A small network was shown many inputs. Here are its activations along a few directions, one row for each input.
In each table, some parts of the input vary, and every possible input appears once, in random order.
A made-up example of a description, with smaller parts first: one of 6 places along a line, together with either a single point or one of 11 places along a line or (one of 2 separate values, together with one of 8 places around a ring).
Shared parts are said once, and a part with two or three values counts as separate values.
In the rows, zero is written as 128.

Other details of the inputs shift rows strongly along two fixed directions, in all tables alike. That doesn't count.

A family of inputs:
R1: [119 110 104 148 152  92 115 110 159 151 141 104 133 123 155]
R2: [135 129 127 106 106 107 143 119 113  93 122 176 150 134  53]
R3: [114 144 142 130 109 168 106 138 129 138 116 112 117 122 176]
R4: [120 110 115 117 162  73 136 124 161 141 149 120 145 136  88]
R5: [114 145 143 122 101 170 114 140 124 140 120 115 115 129 165]
R6: [132 114 106 148 169 102 138 129 157 145 143 102 121 122 155]
R7: [118 118 114 138 159 121 140 131 133 151 154 103 110 125 153]
R8: [139 130 116 124 123  95 122 122 126 132 113 135 138 134  85]
R9: [115 111 120 146 145 146 134 105 133 139 167 112 121 120 180]
R10: [141 130 138 108 107 126 130 126 104 101 126 165 153 140  61]
R11: [122 122 104 151 142 123 116 120 145 149 133 103 120 117 175]
R12: [149 125 143 112 113 115 122 127 127  96 105 162 164 135  87]
R13: [140 142 141 141 105 174 135 131 103 114 130 136 116 125 163]
R14: [137 129 117 117 118  88 121 126 119 128 121 144 144 139  57]
R15: [145 137 142 133 109 165 127 132 119 106 109 146 130 124 156]
R16: [112 119 104 142 137 126 128 119 130 159 150 100 115 124 159]
R17: [122 161 159 115  98 188 143 152  93 111  90 140  87 119 140]
R18: [131  98 106 124 181  38 123 118 169 129 141 127 158 133  70]
R19: [107 103 104 154 191  88 129 112 174 159 166  88 119 119 182]
R20: [147 111 113 131 143  89 126 111 131 109 138 151 152 131  87]
R21: [130 156 161  80  73 130 114 150  96 111  90 171 155 148  31]
R22: [138 162 167 119  98 190 139 165  90 120 100 128 101 123 147]
R23: [143 151 149 124 120 155 131 152 108 115 101 129 111 125 127]
R24: [112 115  99 131 132  90 137 108 129 137 130 130 123 127  96]
R25: [115 141 144 128 133 171 129 142 125 142 138 111  97 125 171]
R26: [134 135 155 129  99 183 129 134 120 109 112 128 129 130 177]
R27: [125 107 124 137 133 143 130 113 142 131 152 119 133 127 159]
Description of these inputs: one of 3 separate values, together with either a single point or one of 8 places around a ring.
- The inputs of R10 and R16 match in every part but the choice among 3 separate values. If R2 is changed in the same way as R10 into R16, which row does it become? => R24
- A walk changes only the place on the ring of 8. It starts at R3 and steps to R1. List the rest of the walk in order. => R11, R8, R14, R16, R21, R5
- Change only the choice among 3 separate values in R14. List by row number the other rows that result. => R13, R22
- List by row number the other rows that have the choice among 3 separate values in common with R18. => R4, R6, R7, R17, R19, R22, R23, R25

A family of inputs:
R28: [134 175 153 120  97 187 110 150  89 141  77 121  93 109 135]
R29: [123 168 153 111  80 165 111 146 103 133 109 129 125 130 122]
R30: [149 121 131 110 103 134 134 121 104 106 130 163 152 145  84]
R31: [152 154 158 134 102 179 128 140 117  95  98 145 123 120 166]
R32: [123 159 141 107  97 119 125 148 105 132 113 136 131 145  76]
R33: [ 95 114 121 137 150 143 129 136 163 151 124 102 103 111 189]
R34: [136  99 104 178 137 132 133 113 137 143 136 106 129 116 207]
R35: [115 128 120 116  80 132 135 124 100 113 131 160 122 132  68]
R36: [144  84  96 133 149  74 134  97 148 134 163 131 160 140 107]
R37: [141 145 144 115 116  99 110 142 121 114  92 142 139 129  86]
R38: [110 119 126 128 129 108 113 107 147 144 140 118 151 137 125]
R39: [127 113 111 170 165 149 141 107 148 127 154 110 118 102 209]
R40: [125 123  92 125 180  74 127 130 130 160 135 110 114 121  76]
R41: [128  95 110 128 163  97 144  92 135 114 175 140 154 134  96]
R42: [132 118 115 133 162  60 136 138 153 137 124 115 119 123 105]
R43: [113 156 171  87  84 193 102 152 122 120  84 126 132 136 148]
R44: [139 126 130 119 117 134 141 114 102  83 122 175 145 125  85]
R45: [127 125 126 130 143 110 104 115 152 140 132 121 157 130 130]
R46: [123 116 118 151 183 128 151 153 150 145 142  86  84 105 181]
R47: [134 167 178 110 102 165 128 173 114 125  97 126 101 136 142]
R48: [136 152 165 109 105 123 110 151 120 125 102 141 138 141  96]
R49: [104 112  93 126 158  60 153 136 137 144 146 113 110 126  87]
R50: [136 163 163 134  87 211  98 146 109 106  77 124 115 118 181]
R51: [123 132 101 118 160  80 111 119 135 168 144 115 135 132  81]
R52: [151 137 155 110 118 125 127 130 132 100 118 153 158 143  92]
R53: [125 110 111 165 160 160 148 103 134 123 157 118 109 102 215]
R54: [134 111 110 172 123 180 136 119 122 137 140 104 102 110 240]
R55: [151 155 171 121  88 172 122 147 115 108 104 137 138 135 151]
R56: [121 106 118 152 168 152 148  99 142 131 174 115 121 123 194]
R57: [109 104  97 139 143  77 114  94 158 134 132 130 149 138 105]
R58: [149 112 114 156 138 106 122 120 142 118 128 125 141 124 150]
R59: [ 99 125 136 120 141 147 122 139 162 154 138 102 110 125 179]
R60: [121 128 140  86 106 118 111 127 142 112  80 138 148 135  83]
R61: [110 147 117 157 118 158 133 137 123 157 129  89  77 109 204]
R62: [111 150 144  95 110 115 144 160 107 129 122 138 116 147  69]
R63: [115 131 135 106  79 137 130 129 103 122 146 155 129 141  65]
R64: [137 133 138 135  97 181 141 125  90  97 121 161 120 119 148]
R65: [122 102 112 149 148 154 144 102 125 134 178 118 119 123 185]
R66: [126 112 123 122 184  73 147 147 159 138 155 110 124 142  87]
R67: [134 109 127 127 159 102 134 108 151 117 157 136 160 135 109]
R68: [122 127 105 114 175  83 123 131 130 166 149 109 120 137  76]
R69: [147  90  87 138 138  94 135 102 127 119 149 146 145 123 115]
R70: [127 155 129 120  94 123 116 131 108 123  97 145 134 130  85]
R71: [154 125 144 118  97 118 126 131 121 113 112 151 162 146 100]
- The inputs of R62 and R49 match in every part but one. If R43 is changed in the same way as R62 into R49, which row does it become? => R60
- The inputs of R54 and R36 match in every part but one. If R53 is changed in the same way as R54 into R36, which row does it become? => R56
- What is each input in this table made of? => one of 2 separate values, together with either a single point or one of 9 places around a ring or (one of 3 separate values, together with one of 4 places along a line)

A family of inputs:
R72: [123 109 102 156 139 117 118 102 141 145 148 110 132 118 165]
R73: [135 182 184  96  88 187 127 172  94 109  82 145 111 129 107]
R74: [120 147 135 131  98 178 130 134 103 127 121 127 102 121 159]
R75: [ 96 113  91 156 153 131 124 113 148 180 162  79  96 118 200]
R76: [118  97 102 166 192 101 132 117 173 157 163  79 110 115 206]
R77: [140 141 144 139  99 176 121 128 116 110 106 134 126 120 171]
R78: [110 103  83 148 145  94 115  98 149 161 157 107 130 123 144]
R79: [109  99  87 148 194  79 144 119 156 170 182  86 102 121 143]
R80: [141 133 142 129 118 134 121 135 132 113 100 134 136 127 136]
R81: [151 135 144 127 107 158 142 138 103  97 113 157 127 127 122]
R82: [119 150 148 110 118 131 106 150 134 141  95 118 129 136 119]
R83: [132  98 102 145 193  66 141 117 161 144 160 111 132 126 124]
R84: [148 146 152  88  77 113 118 133  97  85  79 190 167 143  16]
R85: [119 154 160 120 124 169 126 160 127 134 105 112 102 122 164]
R86: [120 109  89 137 147  97 141 107 123 140 160 127 125 124 107]
R87: [140 114 117 123 158  72 134 130 146 122 132 137 144 134  81]
R88: [105 150 129 135  97 180 112 138 118 162 120  99  95 127 189]
R89: [149 102 104 127 147  63 138 108 136 105 140 161 166 132  59]
R90: [130  76  95 126 155  53 124  77 169 121 170 141 187 144  88]
R91: [103 155 141 126 113 180 116 152 126 157 111  95  87 119 188]
R92: [139 130 140 144 136 166 142 139 125 116 123 121 106 114 184]
R93: [128 130 149 132  94 193 114 109 124 114 135 130 144 130 187]
R94: [111 140 129 133 126 169 146 143 105 148 142 108  81 119 165]
R95: [123  93  92 150 194  59 122 107 179 158 156  94 140 124 151]
R96: [117 151 137 128  89 183 122 135 106 133 109 123 106 123 166]
R97: [141  98 107 127 162  44 131 113 160 115 136 143 165 134  72]
R98: [111 140 131 121 114 147 128 143 116 140 127 120 104 126 136]
R99: [131 131 157 129  91 196 130 121 113 102 131 141 135 132 177]
R100: [135 146 147 126  94 177 132 134  99 106 109 149 123 123 134]
R101: [146  97 121 112 130  71 138  98 131  98 154 173 184 149  41]
R102: [152 166 174 111  78 171 110 151 105  97  73 148 143 136 121]
R103: [124 143 132 134 109 182 145 135  93 126 133 128  94 122 155]
R104: [124 120 119 148 157 110 113 122 157 152 131  96 131 125 171]
R105: [135 165 160  86  79 140 134 156  81 107  98 164 128 148  31]
R106: [141  92  93 140 183  38 138 105 163 126 158 132 160 129  86]
R107: [117 138 127 106 122  98 108 134 137 150 112 121 137 143  81]
R108: [121  96  89 167 169 125 149 106 137 145 179 103 106 109 193]
R109: [128 106 102 158 153 122 140 104 128 137 162 113 119 116 169]
R110: [119 145 146 131 145 165 140 157 130 142 126 102  89 118 176]
R111: [149 110 114 114 127  57 110 103 140 105 118 165 186 139  36]
R112: [129 145 150  93 120  99 116 151 134 127  91 138 144 143  59]
R113: [125 157 150 108 110 143 131 155 107 130 111 132 109 134  96]
R114: [127 119 142 140 117 201 141 117 114 111 153 132 119 119 205]
R115: [150 131 141 112 104 115 129 130 115  88 103 171 156 133  69]
R116: [131 159 159  78  96 109 124 159 108 108  88 166 143 147  12]
- What is each input in this table made of? => one of 5 places along a line, together with either a single point or one of 8 places around a ring
- The inputs of R108 and R72 match in every part but the place on the line of 5. If R94 is changed in the same way as R108 into R72, which row does it become? => R88
- The inputs of R87 and R76 match in every part but the place on the line of 5. If R73 is changed in the same way as R87 into R76, which row does it become? => R85
- List by row number the other rows that have the place on the line of 5 in common with R84. => R75, R77, R80, R90, R91, R95, R96, R112
